Zeket: [158  97  82 141 156 157 148  73 156 114 140 155 155 170 128 152  97 152
  73  73  77 123 142 153 155 155 162 125 155]
pape: [ 91 166 197 134 162 127 104 174 126 138 111 122 113 120 133 101 176  97
 186 110 199 149 152  92  85 162 114 125 105]
dupo: [137 112 137 152 188 160 134  82 160 112 133 157 109 179 129 136 115 133
 140 135 107 130 159 134 131 184 160 120 128]
Fibe: [175 100  64 125 115 142 161  83 144 125 156 150 148 156 134 164  88 166
  82 158  66 114 118 174 180 111 156 140 159]
[137 112 137 152 188 160 134  82 160 112 133 157 109 179 129 136 115 133
 140 135 107 130 159 134 131 184 160 120 128] => dupo
[ 91 166 197 134 162 127 104 174 126 138 111 122] => pape
[158  97  82 141 156 157 148  73 156 114 140 155 155 170 128 152  97 152
  73  73  77 123 142 153 155 155 162 125 155] => Zeket
count dupo: [133] => 2
[ 91 166 197 134 162 127 104 174 126 138 111 122 113 120 133 101 176  97
 186 110 199 149 152  92  85 162 114 125 105] => pape

luv: [140 127 125 156 128 181 130 103 121 136 116 147 148 125 108 128 127 119
 153 151 155 138 139 167 124]
peb: [158 128 135 145 128 103  93 166 140 105  47 128 149 137 128  71 143 190
 204 145 167 155 154 210 132]
viled: [125 153 118  57 129 195 146 147  91 184  91 153 158 149 124  80 136 215
  73 118 166 110  92  88 128]
zis: [113 128 115  68 128 192 157 164  83 198  97 160 149 151 129  84 129 216
  68 111 166 118 107  99 129]
naruf: [160 130 138 146 128 106  94 165 137  94  94 170 147 138 126  73 142 188
 207 148 167 156 154 208 132]
[125 153 118  57 129 195 146 147  91 184  91 153 158 149 124  80 136 215
  73 118 166 110  92  88 128] => viled
[140 127 125 156 128 181 130 103 121 136 116 147 148 125 108 128 127 119
 153 151 155 138 139 167 124] => luv
count naruf: [95] => 0
[158 128 135 145 128 103  93 166 140 105  47 128 149 137 128  71 143 190
 204 145 167 155 154 210 132] => peb

Bar: [131 105 131 113 139 139 122 115 129 132 121 129 121 112 128 134 138 117
 130 131 133 133 128 127 138 142 137 132 128 133 128 128 129 120 130 123
 127 120 122 118 124 138 122 128 130 134 133]
dap: [ 97 136 108 138 112 121 158 106 138 132  95  81 165 150 158  64 167  50
 112 143 117 134 112 132 140 120 180 142 119 126 101 139 150 109 144  95
  95 108 142  64 133 154  77 134 135 112 110]
Dev: [117 104 150 104 163 140 122 121 121 131 130 136 106 102 125 150 131 117
 134 129 133 135 128 109 136 142 133 136 121 117 135 146 130 136 144 134
 107 124 114 119 122 127 138 121 140 138 139]
Tez: [128 124 126 126 123 129 125 112 134 130 112 126 127 123 128 116 133 117
 119 136 129 131 135 129 133 126 142 133 137 123 119 126 134 125 127 122
 143 122 130 126 124 144 119 126 131 127 123]
Tiv: [139 111 131 124 137 134 114 124 129 117 123 143 106 109 119 154 119 152
 134 135 128 126 135 122 131 143 136 117 135 111 123 122 125 129 111 138
 125 132 124 121 120 130 136 130 128 143 134]
medul: [128 126 144 122 134 116 113 116 132 124 122 156  92  89 106 154  95 170
 132 141 124 128 150 100 119 124 132 129 148  95 118 124 138 136 114 143
 120 141 110 114 105 134 166 113 138 149 131]
Kosem: [114 124 130 117 112 123 122 109 142 130 107 131 119 113 123 116 126 134
 117 136 127 133 140 131 126 124 140 134 148 118 115 116 138 118 115 118
 145 126 128 121 121 149 129 121 134 124 118]
[114 124 129 117] => Tiv
[128 126 144 122 134 116 113 116 132 124 122 156  92  89 106 154  95 170
 132 141 124 128 150 100 119 124 132 129 148  95 118 124 138 136 114 143
 120 141 110 114 105 134 166 113 138 149 131] => medul
[128 124 126 126 123 129 125 112 134 130 112 126 127 123 128 116 133 117
 119 136 129 131 135 129 133 126 142 133 137 123 119 126 134 125 127 122
 143 122 130 126 124 144 119 126 131 127 123] => Tez

nom: [ 69  91 147 141 129 110 130 141 141 124 188 141  84 116 128 154 119 132
 174 125 146 110 132  96 118 150 133 153 158 171 120 158  95 127 116 127
 154  81 135 157 119 144 119  99 118 146 113 125 161 154 138 150 130 130
 103 154 119 122 120 116 140 132 119]
Kopar: [ 64  89 148 143 126 109 131 142 140 124 189 141  81 119 124 153 120 134
 171 122 144 102 132 102 118 144 135 155 156 168 121 156  91 126 117 131
 152  78 135 157 197 144 150  97 119 150 110 125 165 156 138 148 131 130
 101 156 119 120  86 117 137 129 155]
losug: [110 139 159 128  90 110 126 125 139 130 134 180 117 143 121 149  92 150
 107 110  84 139 144 137 115 143 126 128 153  92 136 102 132 135 139 131
 155 112 112 133 129 161 110 112 135 147 128 141 137 107  90 125 112 137
  93 111 119 110 169 130 139 156 104]
Dobi: [ 63 120 145 144 129 111 128 142 140 124 188 138  84 116 126 154 118 129
 172 123 145 106 136 102 119 149 134 157 159 119 121 161  93 126 120 130
 155  81 133 156 120 144 150 100 122 148 113 124 161 157 137 147 120 130
 102 154 119 117 119 112 139 128 156]
[110 139 159 128  90 110 126 125 139 130 134 180 117 143 121 149  92 150
 107 110  84 139 144 137 115 143 126 128 153  92 136 102 132 135 139 131
 155 112 112 133 129 161 110 112 135 147 128 141 137 107  90 125 112 137
  93 111 119 110 169 130 139 156 104] => losug
count Dobi: [118] => 1
[ 69  91 147 141 129 110 130 141 141 124 188 141  84 116 128 154 119 132
 174 125 146 110 132  96 118 150 133 153 158 171 120 158  95 127 116 127
 154  81 135 157 119 144 119  99 118 146 113 125 161 154 138 150 130 130
 103 154 119 122 120 116 140 132 119] => nom

dakam: [132 145 119 140 131  91 148 125 122 137 147 114 140 132  90 121 131 135
 146  94 143 128 125 120 126 144 157 141 130 150 101 203 122 134 106 119
 111 119 133 132 141 122 100 135 118 119 109 119 132 155 171 131 150 143
 112]
napal: [135 113 120 143 112 112 142 123 120 103 124 129 121 133 120 156 135 115
 145 118 146 126 110 149 113 103 119 107 103 143  97 142 141 111 137 113
 128 117 109 127 107 121 108 125 124 135 120 118 153 154 155 120 111 145
 147]
Nula: [110 130 146 120 124 123 131 140 163 119 142 140 106 108 145 122 128 150
 127 149 122 146 106 142 129 128 139 124 108 113 119 128 130 125 147 140
 124 116 144 125 132 160 146 133 112 125 121 151 106 152 103 111 163 163
 123]
count Nula: [141] => 0
[135 113 120 143 112 112 142 123 120 103 124 129 121 133 120 156 135 115
 145 118 146 126 110 149 113 103 119 107 103 143  97 142 141 111 137 113
 128 117 109 127 107 121 108 125 124 135 120 118 153 154 155 120 111 145
 147] => napal
[132 145 119 140 131  91 148 125 122 137 147 114 140 132  90 121 131 135
 146  94 143 128 125 120 126 144 157 141 130 150 101 203 122 134 106 119
 111 119 133 132 141 122 100 135 118 119 109 119 132 155 171 131 150 143
 112] => dakam

nufil: [ 85 178 186 142]
vema: [131 171 187  88]
ter: [102  84  75 194]
sozo: [154 154 154 116]
vek: [186 186 133 122]
fofil: [ 80  79 127 184]
fon: [153 101 189 101]
count sozo: [154] => 3
[ 80  79 127 184] => fofil
[131 171 187  88] => vema
[84 75] => ter
again fon:  => [101]
again vek:  => [186]
again sozo:  => [154]

lubo: [155 152 159 185 169 162 173 186 176 145 158 144 127 109 112 113 133  88
  96 110  92 106 115 101 146 146 179 130 133 134  93  87  87  86  92  77
 125 115]
nuroz: [144 135 138 132 149 154 180 167 147 156 162 178 113 158 148 142 138 126
 154 172 150 150 140 149 151 128  96  95  77 156 154 159 126 113  67  93
 122 113]
fonop: [145 156 171 153 154 140 139 162  96 148 145  98 137 128 138 131 148 137
  78 119 150 166 140 114 135  87 114 146 156 136 111  83 100  95 153 150
 161 124]
vepof: [115 153 102 169 191 206 159 191 175 156 128 106 133 140 155 118  87 135
 117 131  95 125 130 116 166 181 118  71  50 148 157 152 115 112 132  88
 103 152]
Kiseg: [ 86 105 105 100 170 149 216 171 135 131  93 128 125 115 124 102 125 127
  98 136 148 158 140 111 130 160 173 126 107 120 139 115  93 114  92 120
 152 181]
Tiva: [142 101 162 109  74  69 115 145 121 111 123 111 133 115 148 115 138 132
 140 174 102  56  58  68  58  74  77  86 120 123 128 117 115 140 102 110
 111  81]
Nena: [ 79 127 153 165 167 111 153 201 157 144 167 187 168 157 148 145 171 179
 188 141 168 203 203 193 144 108  96 132 100 124 116 137 136 124 152 158
 170 187]
[153 201] => Nena
[115 153 102 169 191 206 159 191 175 156 128 106 133 140 155 118  87 135
 117 131  95 125 130 116 166 181 118  71  50 148 157 152 115 112 132  88
 103 152] => vepof
[ 86 105 105 100 170 149 216 171 135 131  93 128 125 115 124 102 125 127
  98 136 148 158 140 111 130 160 173 126 107 120 139 115  93 114  92 120
 152 181] => Kiseg
count Tiva: [67] => 0

sev: [134 115 135  99 123 116 110 151]
bomi: [116 120 144  98 120 145  80  98]
sir: [120 123 124 120 121 130 118 116]
Nute: [121 115 125 119 119 116 121 139]
dedud: [108 116 111 113 113 122 113 114]
Zuk: [ 61  58  59 155  61  58 140 134]
Kubon: [132  77  84 131  84  84 126 142]
Muvem: [ 98 105  98 151 104 107 138 121]
ziba: [117  98 126 102 109  99 108 156]
Bag: [112 117 146  95 119 149  72  88]
zavet: [ 83  47  98  97  67  51 101 172]
veri: [ 98  75 110 104  88  78 106 159]
again Kubon:  => [84]
count Nute: [121] => 2
again dedud:  => [113]
count Kubon: [131] => 1

Bepi: [177  88 165 177]
Fosof: [126 146 105 114]
Ruf: [102 100 137 114]
fot: [137 100 102 102]
Lofo: [126 146 105 147]
again Bepi:  => [177]
[102 100 137] => Ruf

Ker: [139 132 124 130 138 130]
sol: [162 124 127 128 142 132]
Dagu: [ 95 132 120 128 110 129]
Nuva: [176 127 130 124 153 131]
fubep: [ 82  82  82 133  82 122]
again fubep:  => [82]
[139 132 124 130 138 130] => Ker

gorif: [ 79  85 143  85  79 133 133]
Rotus: [ 49 102  93  68  54  99 175]
zofet: [ 67 136 136  72  66 132 136]
rivov: [ 79  85 143  85  79 133 121]
[ 79  85 143  85  79 133 121] => rivov
again zofet:  => [136]

vum: [137 150 137 186  39 137 132 150 137]
bugo: [170  39 150 170  41 105  69 127 140]
Togop: [186 186 137 151 150 150 150  41 186]
Zit: [ 50  41 137 186  39 150 172  41 105]
again Zit:  => [41]
[186  39 150 172  41 105] => Zit
count Togop: [149] => 0
count vum: [137] => 4
[137 150 137 186  39 137 132 150 137] => vum
again bugo:  => [170]

rasok: [117  94 136  98]
nagol: [120  95 136 101]
bisos: [104 111 121 198]
gasi: [ 99  96 144 182]
lapog: [130  73 120 118]
Rok: [139 111 111 123]
Nedi: [ 98 139 100 128]
Moni: [100  91 136 182]
zor: [102 113 124 198]
[139 111] => Rok
[102 113 124 198] => zor
again Rok:  => [111]
[104 111 121 198] => bisos

giz: [ 99  70 180  88 112]
riluk: [150 184  69 160 140]
fizu: [150 184  69 150 185]
kodof: [ 99  70 180 172 196]
[ 99  70 180  88 112] => giz
[150 184  69 150 185] => fizu
again fizu:  => [150]

Bozuf: [ 54  54  54 149 149 149 132]
Nid: [144  54 156 113 110 141 162]
gim: [145 130  55 132 163 116  66]
[145 130  55 132 163 116  66] => gim
[144  54 156 113 110 141 162] => Nid
[144  54 156 113] => Nid
count Bozuf: [54] => 3
[ 54  54  54 149 149 149 132] => Bozuf

losod: [ 66 161  99  50 149  75  66 159  66  66]
nam: [122 133 100 110 156 102  46 135 141 126]
bizaz: [112  53  99 128  92  84 175 167 158 123]
Mek: [109 134 112  56 159  61  46 157 179 150]
vinep: [124 109 166 170  98 166 209 111 166 164]
Lotiz: [134  97 131  97  96 162 193 118 104 120]
[122 133 100 110 156 102  46 135 141 126] => nam
[ 46 157] => Mek
again losod:  => [66]
[134  97 131  97  96 162 193 118 104 120] => Lotiz
[112  53  99 128  92  84 175 167 158 123] => bizaz
count vinep: [166] => 3
again Lotiz:  => [97]

Riki: [ 54  99  54 126 155]
mevug: [ 94 156  60  94 169]
Tak: [ 55 153  99 137  75]
count Riki: [54] => 2
count mevug: [156] => 1
[99 54] => Riki
count Tak: [99] => 1

noruz: [125  65  99 149 103 108 125 124 130 149 149 141 131]
narev: [129 110 112  65 103 125  99 124 118 130 107 148 124]
pani: [125  65  99 118 103 110 125 124 130 112 149 141 131]
tebik: [ 99 118 102 108 125 124 130 139 131 189 119 184 129]
again pani:  => [125]
[ 65  99 118 103 110 125 124 130 112] => pani
[ 99 149 103 108 125 124 130] => noruz

Relob: [106 152 167 109 139 148 155 144 109 103 198 105 109  89 152 144 145 115
 152 171 109 146 110 109 165 100  90 105 110 135 132 144 108]
Tulal: [141 166 142 120 171 129 127 125 179 107 171 173  74  96 154 119 113 137
 179 171  74 136 134 119 125 134 171 156 136 122 139 104  91]
gul: [141 166 142 137 171 129 127 125 157 107 171 145  74  96 154 119 113 137
 179 171  74 136 134 119 125 134 171 175 162 111 147  85 122]
[141 166 142 137 171 129 127 125 157 107 171 145  74  96 154 119 113 137
 179 171  74 136 134 119 125 134 171 175 162 111 147  85 122] => gul
[106 152 167 109 139 148 155 144 109 103 198 105 109  89 152 144 145 115
 152 171 109 146 110 109 165 100  90 105 110 135 132 144 108] => Relob
count Relob: [144] => 3

bonur: [ 82  93  69 191 119 102 191]
novov: [ 82  93  69 112  73 130  62]
bibu: [113 131  69 176 132 165 164]
koser: [166  67 166  67 166 166  67]
Fovul: [167 152 175  64 154 166  67]
tig: [ 82 167  93 176  79  88 159]
potu: [ 95 161 174  65 164 169  95]
count koser: [166] => 4
[ 82  93  69 112  73 130  62] => novov
count Fovul: [64] => 1
again bonur:  => [191]
count bonur: [69] => 1
again potu:  => [95]
[ 82 167  93 176  79  88 159] => tig

